A small network was shown many inputs. Here are its activations along a few directions, one row for each input.
Each table varies a few parts of the input and shows all the possible inputs, shuffled.
A made-up example of a description, with smaller parts first: one of 2 separate values, together with either a single point or one of 11 places around a ring or (one of 6 places along a line, together with one of 8 places around a ring).
Shared parts are said once, and a part with two or three values counts as separate values.
(in the rows, 128 means zero)

Other details of the inputs vary at random and push rows far along two fixed directions, the same in every table; ignore that.

Table:
x1: [ 95  97 168 116 155  93 131 104 126 169  68  85 158 144 188  93 139]
x2: [ 70  84 134 114  94 175 126 120 116 162 147  76 148 183 145  56 110]
x3: [122 144 145 107 154  70 112 126 135 116  44 111 120 119 174 158 152]
x4: [173 163  58 136  97 129 165 170 135  97 168 139 131 135 106 227  93]
x5: [ 88  73 138 117 109 174 140 125 114 132 134  68 161 203 157  58 107]
x6: [128 157 181 104 163  63 103 118 144 140  63 141 126  69 173 155 158]
x7: [ 86 161  23 112 192 207 165  99 163  99 198 132 178 147  68 104 162]
x8: [105 110 190 123 168  88  97  78 121 152  80 118 113  98 163  97 148]
x9: [174 188 102 125 125  97 113 154 135 110 113 156 118  81 118 207 127]
x10: [176 148 101 172 100 133 142 157 128 100 192 184 100 110  69 173 127]
x11: [196 153  66 140  98 111 162 169 151 120 172 157 131 124 122 223 122]
x12: [193 152  83 134  99 150 143 189 135 117 185 187 128  96  91 203 118]
x13: [ 87  69 152 115 103 155 133 117 116 178 149  98 162 164 157  65 134]
x14: [100 125 173 102 139 114 105 106 120 129  79  98 131 112 167  89 141]
x15: [153 143 173 130 183  43  97 107 148 140  48 148  82  51 159 171 183]
x16: [164 161  85 158 102 145 120 163 131  99 161 170 108 117  69 182 101]
x17: [141 110 123 156  96 189 145 120 113 129 196 151 118 159  87  78  93]
x18: [ 76  87 156 124 121 171 114 111  93 138 147 100 121 178 111  28  98]
x19: [ 97  99 172 139 135 150 126 103 102 111 113 103 113 151 109  54 123]
x20: [123 101  80 131  68 197 152 151 113 155 191 134 147 188 114 100  92]
x21: [142 164 186 136 188  34  95 100 148  96  43 132  95  58 140 169 157]
Each input here is: either a single point or (one of 4 places along a line, together with one of 5 places along a line).

Table:
x22: [108 104 145 112 110 135 128 132 116 156 125 113 137 159 144 105 112]
x23: [191 215  75 149 125 123 128 142 141  69 140 193  96  69  75 222 106]
x24: [ 99 138 115 106 172 108 127 102 146 105  86  90 132 141 141 114 135]
x25: [138  99  75 154  52 201 163 156 106 129 218 139 138 189  94 131  74]
x26: [105 117 133 110 166 121 130 104 142 157 121 131 154 107 141 111 179]
x27: [171 197  51 114 131 147 145 150 154  75 142 159 125 111  97 221 122]
x28: [141 154 156 146 202  60  97 100 142 129  75 153  91  61 127 151 168]
x29: [106  93 163 120 101 141 109 134 107 140 124 116 136 134 149  82 117]
x30: [ 80  50 174 136  98 174 134 110 101 166 155  92 137 185 151  20  97]
x31: [155 106  84 160  71 182 170 159 111 129 204 141 129 163  94 149  78]
x32: [ 84  82 155 112  90 182 117 144  90 160 159 103 151 172 142  42 100]
x33: [108 130 141 118 171  90 137 111 159 142 116 113 150 112 150 132 165]
x34: [119 134 152 113 123  91 102 140 129 146  84 114 130 115 155 131 142]
x35: [165 164  43 124 114 187 148 151 133 111 188 167 143 125  85 166 133]
x36: [137 147 177 137 155  71 113 107 129 104  78 126  78  98 108 135 175]
x37: [148 116 161 138 126  99 116 123 117 136 105 131 121 119 145 136 119]
x38: [120 147 127 123 176  81 142 114 158 112  88 102 135 131 152 140 157]
x39: [129 111 176 131 120 110  98 127 122 139  97 120 121 115 152 117 126]
Describe the family of inputs behind these rows. -> either one of 3 separate values or one of 6 places around a ring or one of 9 places around a ring

Table:
x40: [154 195 110 126 197  50 136 111 176  89 101 147 111  74  96 187 203]
x41: [ 66 115 205 103 146  87  90  95 107 129  40  59 110 149 162  56 141]
x42: [ 74 105 192 113 156  89  96  86 125 133  51  68 140 136 198  64 105]
x43: [106  85 135 119  61 188 134 160  95 127 167  97 131 198 104  61 103]
x44: [ 51 122 156  81 190 101 115  92 153 143  88  64 179 138 175  55 177]
x45: [202 148  75 193 102 134 169 152 137  89 194 181  92 127  69 207  89]
x46: [153 187  96 117 208  87 116  95 163 113  72 161 116  56 129 190 190]
x47: [ 87  76 225 112 149 102  99  99 113 194  82 109 137  99 177  63 184]
x48: [183 193  54 126  68 143 135 183 123  78 146 159 113 127  92 222  78]
x49: [ 57 119 169  94 199  82 121  83 155 130  81  60 151 145 150  56 189]
x50: [146 195 115 117 207  63 118 112 169 109 103 162 127  42 111 187 200]
x51: [116  68 129 126  60 189 165 156 107 147 188  98 145 196 110  84 112]
x52: [106  62 114 152  81 177 174 144 111 155 201  97 137 212 111  85  90]
x53: [ 73  99 205  82 130  91  88 124 111 161  43  67 145 140 199  59 151]
x54: [162 176 142 141 159  42 122 114 150  72  55 122  83  89 142 207 123]
x55: [112  61 127 159  91 196 147 134 103 179 216 150 144 167 108  72 101]
x56: [192 173  64 148  94 158 129 157 129  84 174 188 118 102 100 209  57]
x57: [166 146 152 156 164  31 141 123 147 136  82 153  86  81 137 209 174]
x58: [141 202 103 101 193  75 111 125 180 115  93 154 150  56 140 195 181]
x59: [ 51 117 141  75 202 118 116  72 143 146  49  62 170 145 198  63 173]
x60: [115  71 132 115  65 205 133 155 101 178 194 130 169 160 134  79 109]
x61: [189 149  68 167  99 149 144 161 135 114 185 184 132 109 111 213  71]
x62: [ 75  85 194 129 163  79 115  93 130 162  62  65 153 143 211  74 121]
x63: [ 80  85 197  93 128  95 117 120 122 178  66  73 160 136 205  82 164]
x64: [110 105 130 140  73 207 126 133  85 117 184 128 110 185  71  50  84]
x65: [ 96 104  68 112 131 210 163 109 128 114 178  94 152 206  95  72 121]
x66: [163 155 141 158 166  31 139 122 156 100  63 120  95  95 153 217 135]
x67: [145 195  82  97 203  98 116 107 164 114  66 153 140  65 154 205 173]
x68: [170 181 149 102 134  60  89 159 134 127  56 159 111  52 161 210 159]
x69: [ 72  78 184 117 150  79 126 107 128 186  76  73 152 147 208  85 144]
x70: [107  67 113 143  80 199 144 145 107 185 206 138 168 177 134  84  84]
x71: [175 156 146 167 174  52 115 115 149 124  88 168  95  51 144 206 140]
x72: [202 145  89 154  70 146 168 177 126 111 190 185 105 117  69 211 134]
x73: [121  86 138 127  68 209 113 155  88 148 194 147 130 156  93  56 105]
x74: [189 181  73 148  80 165 117 166 112  88 175 202  89  98  60 193  91]
x75: [108 115 119 115  74 205 102 145  89 138 165 134 143 160 112  71  71]
x76: [175 176  32 137 144 171 171 127 149  82 179 167 111 129  56 188 143]
x77: [117  88 133 159  91 202 140 112 101 109 194 124 112 182  85  46  66]
x78: [115  90 136 152 101 204 118 111 102 127 189 143 127 149 101  55  66]
x79: [200 163  87 148  68 149 145 184 117  87 182 179  84 123  57 192 119]
The inputs of x63 and x60 match in every part but one. If x62 is changed in the same way as x63 into x60, which row does it become? -> x61
The inputs of x73 and x79 match in every part but one. If x50 is changed in the same way as x73 into x79, which row does it become? -> x40
Describe the family of inputs behind these rows. -> one of 5 places around a ring, together with either one of 2 separate values or one of 6 places around a ring
Start at x41 and move only the place on the ring of 5, one step at a time. The first step leads to x64. Which rows follow, in order? -> x74, x75, x48
Start at x77 and move only the place on the ring of 5, one step at a time. The first step leads to x78. Which rows follow, in order? -> x56, x42, x54

Table:
x80: [174 173 112 115 114  90 122 164 138 114  96 153 118  92 140 212 137]
x81: [162 148  86 121  90 145 145 169 125 120 152 150 127 126 112 191 125]
x82: [ 85  96 194 126 152 114 102  84 110 133  81  83 117 144 153  48 124]
x83: [ 87 111 201 111 175  49 121  93 140 150  43  74 128 124 185  94 179]
x84: [135 146 167 138 160  66  95 112 135 135  66 135 113  76 167 158 135]
x85: [133 168  38 118 146 169 160 126 159  81 170 129 145 150  91 150 117]
x86: [129 107 130 145 116 165 124 118 114 132 160 145 128 130 116 102  94]
x87: [177 156  72 141  88 133 158 170 136  97 158 149 118 144 105 210  91]
x88: [ 55  97 119 104 179 180 121  77 137 156 141  87 184 160 152  23 136]
x89: [146 158 137 122 142  97 108 124 131 117  95 149 101  85 119 155 158]
x90: [ 88  75 134 143 107 193 146 118 106 137 189 102 135 197  94  29 106]
x91: [149 154 136 119 142  89 125 139 143 123 106 141 117  90 120 161 179]
x92: [124 118 151 137 158  97 128 110 141 151 117 129 130 108 139 130 162]
x93: [112 124 182 118 183  39 116  99 146 159  50 112 133  84 188 148 184]
x94: [148 161 146 121 126  96 103 140 125 114  88 143 110  88 136 162 132]
x95: [172 173 131 136 154  49 108 135 144 122  75 153 109  62 163 229 131]
x96: [179 154  63 144  80 188 152 175 122 103 218 185 116 136  51 170 112]
x97: [ 68  72 180 114 134 124 127 108 116 157  95  59 146 175 176  45 135]
x98: [173 168 104 151 112 107 130 149 130  84 126 149  99 113 106 197  99]
x99: [110  88 112 118  73 207 149 153 107 149 203 121 156 182  99  73 114]
x100: [179 150  75 159 110 159 145 143 130 111 183 188 109 108  79 187 100]
x101: [ 91 164 129  76 205  96 102  92 157 120  61 107 151  97 157 119 190]
x102: [ 84  61 130 137  95 205 157 120 110 144 203  93 147 212  93  29 108]
x103: [ 74  50 148 127 105 183 139 119 108 180 161  95 167 184 157  37 110]
x104: [ 81 100 199 108 139 131  87  96 107 148  87 100 127 129 154  35 140]
x105: [173 172 100 122 100 111 121 167 129 108 123 160 113  97 119 208 117]
x106: [110 132 172 120 150  62 111 115 129 125  55  96 117 114 173 130 130]
x107: [130 107  98 152  88 200 152 132 109 112 200 133 119 180  74  87  84]
x108: [156 117  81 144  80 176 150 163 123 131 187 154 144 149 117 161  77]
x109: [155 140 113 152 140 120 138 132 136 127 153 166 116 106 107 161 135]
Describe the family of inputs behind these rows. -> one of 3 separate values, together with either a single point or one of 9 places around a ring
Which other rows does x93 become when the choice among 3 separate values takes its other values? List them by row number. -> x83, x99
Which other rows does x87 become when the choice among 3 separate values takes its other values? List them by row number. -> x80, x108
